Each row below holds a small network's activations on one input, seen along a few directions.
In each table, some parts of the input vary, and every possible input appears once, in random order.
Descriptions start from the smaller parts, as in this example, which fits no table here: ring(5) and (point or (values(2) and line(4)) or line(9)).
Shared parts are said once, and a part with two or three values counts as separate values.
In the rows, zero is written as 128.

Other details of the inputs shift rows strongly along two fixed directions, in all tables alike. That doesn't count.

Rows:
row 1: [ 83 175  99 125 154  66 183  40 150 146 118 107 182]
row 2: [ 78 119 129  87 160 144 197  59 125 126  92 184 196]
row 3: [124 125 120 137  59 178  47 193  87 151 100 131  66]
row 4: [152  70 207 137 178 130 179  66 122 127 111 144 173]
row 5: [153 107 246 173 178  98 163  87 179 123 127 138 115]
row 6: [102 167 113 126 138  88 178  21 102 129 107 118 201]
row 7: [183  88 203 215 140  93 106 163 130 123 184  77  84]
row 8: [ 84 207  80  93  91 154  90 170 108  65  75 156 111]
row 9: [184  88 218 193 155 129  87 162 158 128 174  93  93]
row 10: [155 129  77 130 106 131  64 210 133 146 162 108  81]
row 11: [185  90 227 208 144 147  89 154  97  90 158  98 101]
row 12: [ 74 160  62  49  87 181 132 146 128 106  89 188 133]
row 13: [173  61 196 154 156 133 127 153 166 144 156 105 108]
row 14: [138 139  96  87  82 193  92 197 116 108 106 153  95]
row 15: [ 95 128 105 102 168  83 213  68 162 159  98 142 180]
row 16: [221  74 172 186 129 140  96 117  83 149 191  81 109]
row 17: [ 92 182  58  70 117 138  97 177 168 116  89 161  95]
row 18: [185  69 190 167 150 119 187  48 100 159 155  94 162]
row 19: [119 140  78 101 122 142  65 200 152 125 133 124  97]
row 20: [107 119 157  96 166 113 195  86 183 134  80 157 142]
row 21: [ 88 202  42 117  89 132  95 166  84  95 107 137 138]
row 22: [ 67 190  73 102 120 113  91 184 141  91 104 125 119]
row 23: [116 106  92 100  98 173  80 223 151 134 166 131  83]
row 24: [ 71 169 154 119 170  75 185  71 171  89  61 152 151]
row 25: [ 97 169 118 118 151  89 174  50 111 125  97 156 200]
row 26: [ 74 170 109 142 167  56 192  43 132 125 113 103 171]
row 27: [ 98 155 128 135 159  73 168  73 156 138 116 133 168]
row 28: [ 93 111 102 108 145 101 203  61 142 164 150 115 163]
row 29: [224  71 193 186 135 136  96 142  96 145 180 114 107]
row 30: [ 78 148  66  62  97 161 124 177 173 124 108 171  99]
row 31: [ 67 127 150 137 137 100 163  76 157 173  53 149 129]
row 32: [150 139  57 123  95 130  63 186 124 151 177  81  81]
row 33: [ 92 189  76  87 100 150  74 160 110  97 102 150 149]
row 34: [173  51 202 159 150 130 195  67 106 152 160 135 165]
row 35: [128 133  49 102  85 132 101 181 127 156 162  78 102]
row 36: [145 112  62 113  59 184  87 177  75 140 187 108 104]
row 37: [208  98 236 185 126 159  91 146 123 104 148 130  86]
row 38: [218  78 224 170 138 165  94 149 121 117 145 138  80]
row 39: [102 141 132  94 177 108 170  55 122 114  72 167 197]
row 40: [166  47 172 168 131 124 151 140 148 156 195 111 107]
row 41: [165 118  86 113  78 167  84 205  87 138 156 120 105]
row 42: [ 66 216  22  98  89 120 109 127  71  97 113 109 147]
Description of these inputs: values(2) and (point or (line(4) and line(5))).
Q: Changing only the values(2) part turns row 17 into row 38. The same change can be made to row 13. Which row results?
A: row 4
Q: Changing only the values(2) part turns row 42 into row 26. The same change can be made to row 21. Which row results?
A: row 7
Q: Which other rows does row 35 become when the line(5) part takes its other values? List them by row number.
A: row 1, row 26, row 28, row 32
Q: Start at row 18 and move only the line(4) part, one step at a time. The first step leads to row 41. Which rows follow, in order?
A: row 4, row 14
Q: Which other rows does row 11 become when the values(2) part takes its other values? List them by row number.
A: row 22

Rows:
row 43: [ 98 159  91  88 111 150 102 158 137 112 100 160 119]
row 44: [137 123 107 119 123 131 121 149 134 135 142 127 123]
row 45: [103 112 163 123 185  81 213  23 147 147  91 139 188]
row 46: [ 68 176  59  90 111 117 135 132 130 131 102 144 140]
row 47: [153  88 174 150 141 131 149 101 121 141 139 115 136]
row 48: [163 118 146 146 115 137 100 147 117 126 155 109 100]
row 49: [139 124 145 126 127 139 107 159 143 119 115 142 105]
row 50: [127 123 109 121 123 132 128 147 138 130 147 123 120]
row 51: [141 131 144 142 140 116 140 107 133 132 127 118 130]
row 52: [ 94 152  99 112 138 105 158  92 134 140  98 143 155]
row 53: [150 111 162 144 116 150  95 181 146 115 138 129  89]
row 54: [140 114 133 128 118 139 111 140 123 139 148 117 118]
row 55: [ 91 145 140 120 167  83 203  37 146 125  93 138 176]
row 56: [157 127 140 153 126 130  91 165 118 125 151 105 107]
row 57: [110 137 114 124 125 125 146 103 117 135 112 139 146]
row 58: [154 108 177 164 152 116 132 100 121 124 142 116 138]
row 59: [105 155  77 109 101 137 104 146 120 132 123 138 125]
row 60: [153  85 171 160 140 129 128 127 134 141 154 102 110]
row 61: [164  87 164 147 143 130 139 116 130 137 158 122 127]
row 62: [166  86 207 158 143 143 131 128 127 120 131 138 108]
row 63: [155 108 127 130 110 149 117 160 116 131 156 121 118]
row 64: [118 161  78 108  97 146 106 153 110 116 123 125 119]
row 65: [ 70 184  60  94 118 113 123 133 127 109 101 137 148]
row 66: [118 159  84 117 104 143  92 166 102 111 126 124 125]
Q: Changing only one part turns row 48 into row 51. The same change can be made to row 43. Which row results?
A: row 49
Q: What is each input in this table made of?
A: line(4) and (point or line(5))
Q: List by row number the other rows that have the line(4) part in common with row 47.
A: row 57, row 62, row 63, row 64, row 66

Rows:
row 67: [161 103 119 142 104 133  97 170 128 157 162  89  96]
row 68: [ 58 168 105  96 143  97 166  90 172 139  67 173 144]
row 69: [100 187  73 102 136 104 104 151 140 107 132 135 140]
row 70: [141 123 134 131 106 135  82 203 153 131 133 131  73]
row 71: [ 94 143  79 101 112 123 146  83 113 155 109 140 144]
row 72: [155  96 144 142 149 131 167  84 107 149 138 136 160]
row 73: [157 120  95 127  76 161  88 176  91 149 154 115 107]
row 74: [ 88 158  85 126 114 134 111 167 105  92 131 116 127]
row 75: [124 171  96 124  96 138  96 149  90 115 111 130 137]
row 76: [160  99 176 132 152 138 118 144 164 118 142 135 117]
row 77: [152 111 206 177 160 100 144  66 120 141 121 103 133]
row 78: [155  91 207 148 184 106 161 106 175 128 138 148 135]
row 79: [101 150  90  90 132 140 116 154 158 117  95 152 123]
row 80: [142  84 222 168 166 113 164  71 168 146 108 134 123]
row 81: [173  91 191 139 146 159 131 125 129 118 138 157 135]
row 82: [167 128 100 127  81 156 132 168 123 117 189  97  80]
row 83: [ 96 118  78 115 109 139 135 152 115 126 152 115 133]
row 84: [110 101 161 151 102 156 113 169 130 121 135 128  84]
row 85: [115 104 108 149  81 152 105 175 107 147 170  96  90]
row 86: [122 113 122 118 103 175  90 213 131  96 157 134  95]
row 87: [ 85 171 110 119 131 103 148  63 111 125  83 144 160]
row 88: [109 144  57  97 122 125 127 140 139 144 127 120 139]
row 89: [ 85 132  74  98 115 138 144 140 122 121 155 124 155]
row 90: [160 105 107 128  88 149  91 167  99 149 157 107  98]
row 91: [157  84 204 140 179 126 161  91 149 129 107 139 133]
row 92: [ 53 165 114 134 131 106 165  80 115 112  99 128 159]
row 93: [111 161 112 119 124 109 130  99 107 116  96 134 151]
row 94: [124 136  74 104 128 116 119 155 147 142 162 126 131]
row 95: [156  86 209 156 142 136 129 111 144 145 116 128  99]
row 96: [161 113  91 108  98 159  83 177 106 136 177 117 112]
row 97: [149 119 177 171 178  77 150  92 144 121 136 118 140]
row 98: [ 93 186  77 128 108 106  89 156 131 128 118 124 105]
row 99: [107 131  95  98 161 108 181  68 130 149 103 132 175]
row 100: [126 127 130 160  91 138  87 188 100 102 155  92  96]
row 101: [101 166 101 108 149 105 152  75 113 105  88 147 175]
row 102: [138 123 134 125 108 147  92 183 152 130 116 127  89]
row 103: [154 109 144 109 122 162  93 167 130 111 140 151 109]
row 104: [106 179 123 119 139 101 204  62 137  86 117 131 153]
row 105: [141  98 187 146 179 105 161 108 169 130 118 149 125]
row 106: [ 94 148 127  98 135 131 171  86 129 127  64 179 168]
row 107: [160  95 142 153 152 106 138 133 142 153 167 109 118]
row 108: [111 164 113 117 156 100 136  99 144 108 119 128 168]
row 109: [166  83 173 135 170 113 167  77 133 152 155 112 159]
row 110: [129 174  88 108 112 146  92 152  96 102 132 141 149]
row 111: [125 127 133 147 120 138 100 169 109  90 171 107 122]
row 112: [104 146  72  87 140 117 148 108 149 142 131 130 167]
row 113: [170 108 178 176 161 107 120 117 135 120 144  99 126]
row 114: [163  78 182 185 144  98 145 106 144 177 167 101 104]
row 115: [110 165 102  89 102 150 164 139 155  90 117 150 107]
row 116: [103 175  90 118 115 106 107 137 131 119 104 114 135]
row 117: [147 136 149 171 118 121  87 142 127 134 140  95  98]
row 118: [163  81 174 173 136 116 136 101 139 172 159  93 110]
row 119: [102 171 100 116 145 115 156  77 105 110  86 155 184]
row 120: [170 107 193 157 167 110 144  78 117 109 145 125 158]
row 121: [158 131 150 149 120 122  92 149 108 123 133  96 107]
row 122: [ 71 129 129 111 124 132 163 124 138 111  94 150 138]
row 123: [118 143  74 115  85 152 112 132  96 157 129 134 126]
row 124: [167  97 179 125 150 148 118 140 147 118 136 136 118]
row 125: [107 169 119 138 119 124 131  90  97 128  99 142 151]
row 126: [ 78 154 105  76 131 123 163  84 139 120  57 177 162]
row 127: [161 135 134 131 129 134  80 160 116 108 153 105 118]
row 128: [122  72 209 157 171 129 184  96 144 110 125 138 138]
row 129: [101 152  64 102 110 105 129 146 142 155 128 123 129]
row 130: [174 108 181 166 161 114 124 110 117 120 136 101 127]
row 131: [160  82 209 160 132 143 128 107 132 139 119 140 100]
row 132: [163  74 165 145 160 114 169  71 117 148 144 124 151]
row 133: [161 109 110 126  95 143  89 174 112 154 154  92  95]
row 134: [151 120 137 118  97 161  75 197 132 130 120 122  78]
row 135: [174 109 107 126  99 166  90 173  98 138 181 122 120]
row 136: [101 137  95 108 124 115 152  81 126 165 108 122 146]
row 137: [109 142  93  86 120 151 115 149 128 113  94 167 123]
row 138: [148 144 122 156 107 110  74 186 127 123 148 101  89]
row 139: [ 88 155 114 101 117 149 139 102 125 134  77 177 140]
row 140: [ 72 142  61 102  93 134 143 150 113 133 129 117 139]
row 141: [111 142 116  98 137 150 148 116 126 119  83 176 155]
Q: Changing only one part turns row 114 into row 68. The same change can be made to row 67. Which row results?
A: row 102
Q: Changing only one part turns row 84 into row 92. The same change can be made to row 91. Which row results?
A: row 130
Q: What is each input in this table made of?
A: values(3) and (point or (line(4) and (point or line(5))))
Q: Start at row 78 and move only the line(4) part, one step at a time. The first step leads to row 105. Which rows follow, in order?
A: row 70, row 68
Q: Start at row 129 and move only the line(5) part, one step at a time. The first step leads to row 67. Which rows follow, in order?
A: row 133, row 90, row 73
Q: Which other rows does row 104 become when the values(3) part takes its other values? List them by row number.
A: row 82, row 115
Q: Which other rows does row 128 become when the line(4) part takes its other values? List them by row number.
A: row 84, row 86, row 122
Q: Which other rows does row 120 become when the values(3) part takes its other values? List them by row number.
A: row 96, row 103
